A small network was trained on invented records. Each row is its activation on one of them, seen along a few directions.
After each row come some of the record's fields: H, V, T, S, B, M, L, E.
A field that a record lacks is written absent.
The largest differences between rows may come from other fields.
In the rows, zero is written as 500.
Strong random noise was added to every row along 3 fixed directions; ignore it. To show where, here is one row again and again, with new noise each time:
[521 497 630 556 788 449 531 493 552 371 492 407 558 556 505 570 546 488
 439 603 491 516 608]
[447 415 394 479 625 464 524 569 436 607 450 477 609 514 565 410 610 448
 527 598 530 668 472]
[523 499 647 561 791 446 530 485 555 350 487 408 560 555 505 582 538 490
 435 600 485 503 617]
[495 464 464 500 676 479 541 602 447 490 512 479 587 563 554 413 590 494
 492 641 547 641 536]
[507 496 709 592 872 417 508 375 656 396 450 317 531 517 455 703 540 441
 414 543 435 444 608]

[443 459 659 579 582 433 485 410 546 245 436 508 516 518 487 667 423 518
 459 472 424 365 619]	H=absent, V=absent, T=absent, S=s2, B=b1, M=m2, L=l3, E=e2
[450 394 489 418 286 455 467 444 362 542 254 530 660 416 625 520 505 433
 593 407 436 525 446]	H=h1, V=v2, T=t3, S=s2, B=b4, M=m1, L=l2, E=e4
[436 435 403 562 654 495 456 327 731 692 588 465 356 394 441 611 482 383
 515 471 404 498 483]	H=h1, V=v4, T=t4, S=absent, B=absent, M=absent, L=l1, E=e1
[480 486 420 462 397 500 555 664 356 469 518 599 541 553 529 391 531 574
 554 566 557 570 448]	H=absent, V=absent, T=absent, S=absent, B=absent, M=absent, L=absent, E=absent
[458 559 511 582 608 506 547 617 465 396 583 522 466 593 463 479 515 579
 498 576 522 527 516]	H=absent, V=absent, T=absent, S=s5, B=b3, M=m1, L=l2, E=e2
[530 569 479 525 474 530 470 483 585 520 618 528 410 491 444 510 454 544
 481 485 516 445 508]	H=absent, V=absent, T=absent, S=absent, B=absent, M=absent, L=l2, E=e3
[436 406 529 491 442 481 500 436 410 446 333 547 626 454 577 541 486 454
 563 471 446 497 535]	H=h1, V=v2, T=t2, S=s1, B=b4, M=m2, L=l2, E=e4
[541 614 619 472 417 521 521 497 518 479 450 412 457 498 415 592 524 554
 472 380 460 361 445]	H=absent, V=absent, T=absent, S=absent, B=absent, M=absent, L=l2, E=e5
[357 380 269 550 483 512 457 390 544 745 467 526 483 367 490 499 523 399
 581 451 430 554 381]	H=h1, V=v2, T=t2, S=absent, B=absent, M=absent, L=l2, E=e2
[500 556 533 497 540 477 540 583 461 499 516 450 500 562 481 488 561 552
 484 504 542 523 463]	H=absent, V=absent, T=absent, S=s4, B=b3, M=m2, L=l2, E=e4
[379 341 513 521 480 417 503 371 454 419 308 571 609 386 576 622 427 422
 572 468 381 451 512]	H=h1, V=v4, T=t4, S=absent, B=absent, M=absent, L=absent, E=absent
[502 448 438 483 488 504 522 509 441 562 523 500 531 496 522 466 505 483
 534 536 527 563 483]	H=absent, V=absent, T=absent, S=absent, B=absent, M=absent, L=absent, E=absent
[579 538 237 391 327 604 462 615 414 806 622 520 498 505 537 253 562 493
 524 552 619 691 368]	H=h2, V=v5, T=t5, S=absent, B=absent, M=absent, L=l2, E=e2
[402 403 338 480 520 487 507 558 451 710 475 505 519 490 506 454 587 470
 563 537 529 627 386]	H=absent, V=absent, T=absent, S=absent, B=absent, M=absent, L=absent, E=absent
[601 478 488 417 428 564 521 614 317 357 532 631 614 573 625 359 453 555
 494 636 598 590 593]	H=h2, V=v2, T=t1, S=absent, B=absent, M=absent, L=absent, E=absent
[418 420 494 550 488 479 466 363 504 406 422 601 536 380 530 566 397 456
 539 457 409 407 528]	H=h2, V=v4, T=t2, S=absent, B=absent, M=absent, L=l2, E=e2
[469 439 546 493 488 464 534 458 451 385 429 555 574 461 552 542 443 479
 530 524 464 470 527]	H=h2, V=v1, T=t4, S=absent, B=absent, M=absent, L=absent, E=absent
[476 495 504 565 627 508 551 607 496 434 576 501 464 587 469 508 536 565
 492 598 528 522 521]	H=absent, V=absent, T=absent, S=absent, B=absent, M=absent, L=absent, E=absent
[496 534 418 427 415 555 544 601 420 551 506 523 508 493 507 390 549 509
 540 506 499 541 425]	H=h2, V=v1, T=t4, S=absent, B=absent, M=absent, L=l2, E=e5
[498 447 372 411 349 507 489 608 277 531 435 627 660 507 644 323 480 503
 562 554 540 671 485]	H=h1, V=v4, T=t5, S=s5, B=b3, M=m1, L=l2, E=e2
[583 490 615 462 584 493 458 370 567 550 458 376 536 475 510 623 477 439
 444 492 491 485 530]	H=h2, V=v2, T=t5, S=absent, B=absent, M=absent, L=absent, E=absent
[610 519 459 387 308 554 528 615 333 457 518 579 586 552 614 355 474 552
 509 574 593 580 503]	H=h2, V=v5, T=t3, S=absent, B=absent, M=absent, L=absent, E=absent
[600 523 412 432 389 556 422 431 528 627 565 532 502 456 537 444 441 464
 484 493 538 530 506]	H=h2, V=v5, T=t5, S=absent, B=absent, M=absent, L=l2, E=e3
[654 570 553 463 670 583 537 649 459 371 707 507 508 643 535 378 492 576
 421 732 635 621 644]	H=h2, V=v4, T=t1, S=absent, B=absent, M=absent, L=absent, E=absent
[568 483 375 480 435 592 447 491 521 586 648 600 451 482 530 378 441 489
 488 551 563 563 532]	H=h2, V=v2, T=t1, S=absent, B=absent, M=absent, L=l1, E=e3
[546 570 618 496 623 522 522 459 574 432 502 417 481 491 436 582 511 488
 455 491 452 414 550]	H=h2, V=v1, T=t2, S=absent, B=absent, M=absent, L=l2, E=e5
[547 655 497 497 404 555 561 679 410 443 604 516 463 614 479 387 524 624
 478 537 592 538 456]	H=absent, V=absent, T=absent, S=s5, B=b3, M=m1, L=l2, E=e2
[605 506 650 449 544 482 467 420 495 354 463 461 583 532 526 533 421 475
 415 540 511 490 665]	H=h1, V=v1, T=t1, S=s1, B=b1, M=m1, L=l3, E=e2
[614 568 510 454 241 567 543 639 302 189 544 676 521 558 585 315 407 645
 489 564 544 449 598]	H=h1, V=v5, T=t4, S=absent, B=absent, M=absent, L=l3, E=e4
[432 409 406 542 665 506 507 435 572 663 518 424 487 476 479 552 562 416
 521 556 482 590 459]	H=h1, V=v2, T=t2, S=absent, B=absent, M=absent, L=absent, E=absent
[487 469 444 548 370 530 494 584 431 297 588 766 469 503 544 401 381 605
 532 545 515 447 589]	H=absent, V=absent, T=absent, S=absent, B=absent, M=absent, L=l1, E=e3
[367 367 296 523 419 490 471 463 483 545 476 705 509 417 566 474 437 490
 606 486 453 508 485]	H=absent, V=absent, T=absent, S=absent, B=absent, M=absent, L=l2, E=e1
[390 400 413 518 502 470 531 565 418 502 453 585 538 501 527 477 530 518
 569 546 499 552 448]	H=absent, V=absent, T=absent, S=absent, B=absent, M=absent, L=absent, E=absent
[424 404 548 497 419 431 502 447 412 409 325 576 597 447 538 590 459 503
 547 446 449 429 486]	H=absent, V=absent, T=absent, S=absent, B=absent, M=absent, L=absent, E=absent
[548 543 632 497 498 479 530 525 474 358 491 495 515 544 481 566 474 570
 470 511 516 425 538]	H=absent, V=absent, T=absent, S=absent, B=absent, M=absent, L=absent, E=absent
[616 580 530 435 578 549 495 547 500 670 508 305 518 585 481 464 613 463
 445 547 584 604 489]	H=h1, V=v5, T=t1, S=s5, B=b4, M=m2, L=l2, E=e4
[456 484 578 531 576 453 485 460 547 396 498 476 498 524 461 582 486 502
 470 498 485 460 547]	H=absent, V=absent, T=absent, S=s2, B=b1, M=m2, L=l3, E=e2
[613 540 560 497 520 542 425 380 602 454 587 511 471 465 517 549 385 493
 441 506 499 440 605]	H=h2, V=v2, T=t5, S=absent, B=absent, M=absent, L=l2, E=e3
[391 351 500 481 481 414 469 326 500 535 307 553 615 368 575 602 458 350
 565 434 428 479 515]	H=h2, V=v1, T=t2, S=s2, B=b5, M=m2, L=l1, E=e3
[325 394 302 537 496 477 510 571 415 581 469 597 546 486 558 434 557 496
 577 534 502 616 415]	H=absent, V=absent, T=absent, S=s3, B=b3, M=m2, L=l2, E=e2
[508 530 527 507 445 517 545 482 519 513 531 511 491 515 509 477 472 490
 503 488 501 491 499]	H=h2, V=v3, T=t4, S=s1, B=b2, M=m1, L=l1, E=e3

Which values does each new row have?
[603 523 379 384 500 558 475 528 506 835 570 357 508 530 502 414 602 433
 475 555 604 676 393]	H=h2, V=v5, T=t5, S=absent, B=absent, M=absent, L=absent, E=absent
[445 393 405 461 370 484 451 385 473 536 419 600 565 367 550 473 423 430
 548 454 459 480 503]	H=h2, V=v1, T=t2, S=absent, B=absent, M=absent, L=l3, E=e2
[481 525 479 503 605 500 509 464 532 611 516 419 518 493 478 501 526 438
 489 528 516 573 481]	H=h2, V=v1, T=t2, S=s5, B=b3, M=m1, L=l2, E=e2
[384 446 279 552 326 530 541 697 324 416 546 758 509 511 556 314 473 611
 610 559 512 542 452]	H=absent, V=absent, T=absent, S=absent, B=absent, M=absent, L=l2, E=e2
[516 503 602 544 767 477 516 385 660 534 543 347 470 494 427 644 516 428
 444 557 483 485 547]	H=h2, V=v1, T=t2, S=absent, B=absent, M=absent, L=absent, E=absent
[486 456 391 406 433 518 462 491 385 673 427 518 617 462 585 400 504 432
 525 512 544 652 454]	H=h2, V=v4, T=t1, S=s5, B=b3, M=m1, L=l2, E=e2
[406 472 551 512 416 431 470 385 460 521 298 491 571 425 495 630 471 465
 528 359 428 423 432]	H=absent, V=absent, T=absent, S=s5, B=b3, M=m1, L=l2, E=e2
[450 490 512 497 386 459 475 436 508 526 410 470 469 427 437 557 496 504
 515 375 432 389 416]	H=absent, V=absent, T=absent, S=absent, B=absent, M=absent, L=l3, E=e4
[532 434 487 401 459 517 420 388 479 587 437 462 592 474 567 494 477 405
 460 483 528 570 530]	H=h2, V=v2, T=t1, S=s2, B=b1, M=m2, L=l3, E=e2
[510 542 556 483 456 512 557 686 353 378 438 508 559 610 527 430 552 599
 516 536 559 524 518]	H=absent, V=absent, T=absent, S=s5, B=b4, M=m2, L=l2, E=e4
[579 559 514 420 470 509 434 376 538 761 429 316 538 467 486 555 532 399
 454 413 516 549 413]	H=h2, V=v5, T=t5, S=s5, B=b3, M=m1, L=l2, E=e2
[472 551 484 508 499 528 558 652 440 426 536 545 472 546 449 450 554 587
 534 519 496 480 467]	H=absent, V=absent, T=absent, S=absent, B=absent, M=absent, L=l2, E=e5
[552 564 525 462 365 519 499 562 445 441 525 507 464 516 465 435 490 589
 474 469 528 437 480]	H=absent, V=absent, T=absent, S=absent, B=absent, M=absent, L=l3, E=e4
[543 619 657 617 629 512 492 317 773 579 534 248 292 453 306 726 513 442
 409 375 394 310 456]	H=h1, V=v5, T=t4, S=absent, B=absent, M=absent, L=l1, E=e4
[528 539 365 492 474 547 494 577 532 539 702 584 397 545 479 366 490 576
 488 587 584 561 497]	H=absent, V=absent, T=absent, S=absent, B=absent, M=absent, L=l3, E=e3
[540 460 543 457 612 481 427 407 568 548 507 397 545 507 523 544 487 421
 439 527 494 570 566]	H=h1, V=v4, T=t5, S=s2, B=b1, M=m2, L=l3, E=e2
[469 508 567 524 512 496 553 644 386 307 489 579 546 590 526 455 513 595
 537 573 523 506 563]	H=absent, V=absent, T=absent, S=s1, B=b4, M=m2, L=l2, E=e4
[478 562 593 494 547 479 504 470 577 633 436 332 471 517 411 598 597 481
 491 428 499 478 415]	H=absent, V=absent, T=absent, S=s1, B=b4, M=m2, L=l2, E=e4
[473 514 560 477 426 491 533 589 392 411 424 541 563 542 522 474 522 562
 538 503 524 495 503]	H=absent, V=absent, T=absent, S=s1, B=b4, M=m2, L=l2, E=e4
[535 559 588 514 435 502 577 626 409 264 544 576 503 586 501 484 470 630
 494 552 537 438 536]	H=absent, V=absent, T=absent, S=absent, B=absent, M=absent, L=absent, E=absent
